These are the activations of a small neural network, seen along a few directions. Each row is one input.
Each table varies a few parts of the input and shows all the possible inputs, shuffled.
Descriptions start from the smaller parts, as in this example, which fits no table here: one of 2 separate values, together with either a single point or one of 9 places along a line or (one of 6 places along a line, together with one of 8 places around a ring).
Shared parts are said once, and a part with two or three values counts as separate values.

Other details of the inputs shift rows strongly along two fixed directions, in all tables alike. That doesn't count.

Table:
row 1: [-13.8  -4.7 -22.1  -5.4 -22.9  -3.5  25.9  -1.4  28.7   0.1 -16.2]
row 2: [ -5.7  18.2   9.6   5.3  57.2  24.7  31.0   7.7  12.9   2.4 -63.1]
row 3: [ -8.4  -3.0 -10.6 -19.3 -21.2  16.4  49.7  -1.4  37.2 -12.0 -14.3]
row 4: [ 13.7  -2.7  22.0  -7.5 -12.9  -2.5 -30.6  11.6 -44.4  -2.9  45.6]
row 5: [  3.1   6.0   0.3   4.3  58.7   5.3 -12.8  -7.3 -10.3  11.0 -30.5]
row 6: [ -6.9  -6.8 -34.7  -1.8 -19.8  -3.5  44.1 -22.8  43.2   2.9 -14.8]
row 7: [ 12.6  -3.7  -1.3   4.4 -38.0  -7.2 -19.6  12.8 -23.2  -1.2  18.2]
row 8: [ -0.6  -8.8 -34.4 -12.0 -24.4  -5.2  38.7 -28.3  40.2   2.9 -17.5]
row 9: [  6.9  -7.4 -11.7   5.0 -31.6   1.5  12.8  11.1   5.6  -3.6   1.0]
row 10: [ -2.0  10.7  42.2  12.4  62.1  -4.4 -17.5   3.2  -2.0   3.9 -21.9]
row 11: [ 12.5  -7.9 -32.0 -11.2 -22.9  -3.2  36.5 -27.3  33.6   1.6 -23.5]
row 12: [ -7.6  -6.8  -9.0   0.1 -12.4  -6.1 -17.7  -0.5 -12.5  -3.6  41.5]
row 13: [  4.8  -3.5  11.4  10.6 -28.6 -20.9 -15.1   5.7   9.9 -11.5   5.3]
row 14: [ -6.8 -13.4  -6.5 -33.3  -5.9   3.4  36.8 -19.4  29.2   2.2  -9.1]
row 15: [ 12.4  -5.3   0.9  10.6 -10.3   0.7 -30.7  15.5 -32.4  -5.6  47.4]
row 16: [ 22.3  -4.2 -16.6   4.6 -34.8  -3.2  -3.4  -6.0  -4.4   2.1  18.9]
row 17: [  7.0 -13.0  -6.1 -35.9  -7.0   2.1  38.0 -18.4  21.5  -5.3 -13.0]
row 18: [  7.7   6.3  19.2  -4.2 -26.8   4.1 -34.8  15.0 -43.0  -8.8  33.7]
row 19: [-11.0 -12.1 -13.1 -30.9 -11.3   3.8  52.4 -14.6  40.5  -2.7  -4.5]
row 20: [ 12.6  -0.2   8.4  20.5 -27.5 -22.7 -28.6  -4.5   0.1  -8.2  29.2]
row 21: [ -6.9  -4.6 -13.3  -8.0 -37.8 -13.4  -8.8   1.0  -0.9   0.6   9.8]
row 22: [-21.3  13.8   5.7 -11.3  52.1  15.9  27.7 -10.4  22.6   9.8 -70.1]
row 23: [  9.9   8.2  11.8  19.3  58.0   8.8 -32.5   6.9 -33.7   9.9 -12.3]
row 24: [  3.7  12.2  27.1  24.2  58.3  -6.1 -41.4   5.0  -6.6   1.4  -7.9]
row 25: [-13.6   8.4  23.0  14.0  62.2  11.3  -2.0  13.6 -14.9  15.4 -14.0]
row 26: [  2.0   1.3   5.2   4.8 -29.7 -16.0 -44.3  11.2 -42.5  -0.3  24.5]
row 27: [  9.5  -9.3   4.8 -14.5 -17.4   7.3  14.7   6.9  -1.1  -5.8  27.2]
row 28: [ -5.8  22.1  40.1  11.5  42.2   6.2 -21.5   7.4   4.9   1.4 -29.8]
row 29: [  1.3 -12.5 -17.3  -3.1 -13.3   5.3  10.6   0.4  11.5  -8.7  26.1]
row 30: [-17.9   7.0   8.3  -8.7 -23.8  -3.2 -13.0  10.1 -18.0  -8.7  29.4]
row 31: [  2.8   2.3   2.8 -25.7 -31.4   2.5  -3.2  -2.3  -7.1  -9.7  10.2]
row 32: [-16.0   8.8  -4.4  23.4  50.4  12.2  22.5  10.3  18.6  16.5 -60.9]
row 33: [ -2.7 -10.7  -7.7  -8.5 -15.2  -7.3 -24.3  -7.8 -15.5  -2.5  36.1]
row 34: [  0.4  18.0  19.0  52.9  54.8   3.1 -44.4  15.6 -51.8  19.4  -6.0]
row 35: [  1.7  -2.6 -20.8  13.7 -29.1  -5.8   4.6   1.6   4.1  -2.1  25.2]
Each input here is: one of 5 places around a ring, together with either a single point or one of 6 places around a ring.
Changing only the place on the ring of 5 turns row 3 into row 35. The same change can be made to row 30. Which row results?
> row 6
Change only the place on the ring of 5 in row 17. List by row number the other rows that result.
> row 5, row 11, row 26, row 31
Change only the place on the ring of 6 in row 27. List by row number the other rows that result.
> row 4, row 14, row 17, row 19, row 25
Change only the place on the ring of 5 in row 9. List by row number the other rows that result.
> row 2, row 15, row 27, row 34

Table:
row 36: [  7.5 -10.5   5.8 -18.9  -6.9   2.0  11.7  -5.2  12.0 -12.5  15.3]
row 37: [ -8.2  -2.0  -4.3  -5.7 -21.6   6.2  11.6   6.6   0.1  -4.0  15.5]
row 38: [  3.0  -5.0 -22.6   7.2 -26.8   1.8  10.4  -1.2   3.4   1.5  -3.4]
row 39: [ -6.5   5.0  22.1 -15.3 -23.3  -5.3 -39.7  10.5 -44.0  -2.1  43.3]
row 40: [-16.7  14.9  -2.1  13.4  45.7   4.0   1.1  -1.7   0.8  14.7 -41.2]
row 41: [  3.8  -9.7 -28.2  -3.1 -25.6   4.0  36.0  -6.3  24.3  -1.8 -19.9]
row 42: [ 16.9 -15.5 -31.5  -2.9 -14.7  -1.1  39.6 -22.5  45.6  -5.9 -21.5]
row 43: [ 12.2  -7.6  11.1 -23.5  -9.9   4.4   9.2  -7.7   6.1 -11.0  14.6]
row 44: [ -6.9  11.8  13.2 -10.2  45.9  19.5  19.7   4.9  -1.2   8.0 -44.7]
row 45: [ -3.1  -0.7 -20.4   6.7 -27.2 -10.0  -3.1  -7.1  -3.3   3.2   3.9]
row 46: [ -6.6  10.9  19.1 -11.4  53.2   7.7  -1.3  -7.2   2.4   7.2 -34.0]
row 47: [-12.6   8.8   3.3  -9.1  47.6  21.6  33.3   2.4  18.0   4.3 -54.1]
row 48: [ -8.4  13.3  12.8  22.6  48.0  -8.5 -40.7   5.5 -25.3  12.9  -5.7]
row 49: [  3.6   9.9  32.3  14.2 -44.8 -21.7 -17.5  13.8  19.5 -18.7  -8.9]
row 50: [  3.1  -5.4   1.4  -1.1 -14.8   3.6   5.7   8.0  -1.6  -6.9  26.3]
row 51: [ -3.8  -2.7 -13.1   4.2 -26.3  -8.9  -8.4  -2.4  -6.9   4.9   9.2]
row 52: [  4.1  -9.0  -1.2  -7.4 -10.5  -0.3  15.7  -7.3  17.9  -8.9  17.2]
row 53: [ 14.3  -6.2 -17.0   6.6 -20.8   0.3  11.8  -0.1   6.4  -4.6   4.8]
row 54: [  5.0  -8.4 -21.7   1.6 -17.8 -12.4   5.1 -16.0  17.4   2.9  -3.0]
row 55: [  6.3  -6.0   7.6 -14.8 -11.4   9.5   8.2   6.3  -0.7 -10.1  18.4]
row 56: [ -0.8  -8.8 -24.0  -9.2 -20.0   8.4  38.8  -3.4  29.9  -1.2 -17.8]
row 57: [ 14.9  -5.3 -13.5  14.3 -24.5  -3.0  -6.2   3.3  -7.5  -1.0  16.7]
row 58: [ -5.1  13.6   9.1  29.1  44.6 -10.2 -41.3   1.3 -27.5  18.9 -10.9]
row 59: [  9.9   5.7  37.2   0.3 -20.2  -3.3 -65.4  28.2 -71.0  -5.4  74.2]
row 60: [-22.0  13.4   8.9   9.2  46.5   3.9  -3.4   4.4  -5.9  13.7 -27.6]
row 61: [  1.0  16.4  15.8  31.8  45.0   3.0 -39.1  20.7 -36.7  11.0   1.2]
row 62: [ -7.3  -9.2  -4.1 -12.8 -12.2  -3.1  11.7 -11.0  19.5  -3.3  10.0]
row 63: [  9.7  -8.1  -5.5   2.7 -13.0  -4.9  -1.3  -5.5   6.0  -5.8  19.6]
row 64: [ 15.0 -10.2 -12.0   6.7 -18.5 -10.2  -0.1  -7.1   5.0  -3.7  14.6]
row 65: [-11.0  -0.9   3.9 -20.7 -18.5  -1.7   3.0   0.5  -4.6  -4.1  14.9]
row 66: [-11.2   7.5  17.4  -4.5  52.9   4.7  -5.3  -4.6   1.4   7.8 -27.0]
What do these inputs look like to the network?
> either a single point or (one of 5 places around a ring, together with one of 6 places along a line)
Change only the place on the line of 6 in row 65. List by row number the other rows that result.
> row 39, row 40, row 45, row 51, row 60
Change only the place on the ring of 5 in row 64. List by row number the other rows that result.
> row 41, row 51, row 53, row 58

Table:
row 67: [  1.3   0.7   1.1  20.6  -2.4 -15.5 -28.7  -0.3 -15.6   0.0  13.7]
row 68: [-15.5  18.1  31.1   7.8  40.6   7.6 -34.9  18.7 -32.4   3.9  -8.2]
row 69: [-15.4  11.2  13.0   4.7  53.9  11.8 -20.4   7.4 -37.8  13.4   5.5]
row 70: [ -0.7  17.4   9.9  38.5  38.1   2.0 -39.2  11.1 -28.4  11.1  -6.8]
row 71: [ -1.6   3.1  -9.2   9.1  10.8  -3.0  12.5 -12.1  19.5   8.0 -39.0]
row 72: [  6.6 -13.3 -42.5  -9.2 -18.7   2.9  36.0 -15.9  23.8   5.2  -8.2]
row 73: [  5.3  -9.9   8.9 -21.8 -70.2  -5.0 -10.7  13.3 -19.3 -17.6  65.5]
row 74: [  1.0   4.2 -13.7  12.4  10.4   5.6  23.3  -3.5  20.8   6.5 -41.0]
row 75: [  3.0  -6.5   8.5 -12.6  26.6   9.7  25.7  -7.7  21.2  -0.8 -22.5]
row 76: [ -1.7  -7.5  -3.4 -32.1 -20.6   1.3  36.2 -11.5  33.3 -10.9  -9.9]
row 77: [  1.8  -9.5 -10.4   1.4 -80.5 -17.6 -22.4   8.5 -10.4  -7.9  56.6]
row 78: [  8.5  -8.8  -6.5 -28.3 -17.5  10.8  37.2  -5.7  31.6 -12.2  -3.5]
row 79: [  0.8  -1.0   7.7 -17.5  25.8   4.8  23.7 -11.7  21.3  -3.2 -28.1]
row 80: [  6.4   1.6   5.5  27.0   3.6 -15.5 -38.3   9.4 -27.7   4.4  26.0]
Changing only one part turns row 74 into row 73. The same change can be made to row 80. Which row results?
> row 75
What do these inputs look like to the network?
> one of 2 separate values, together with either a single point or one of 6 places around a ring
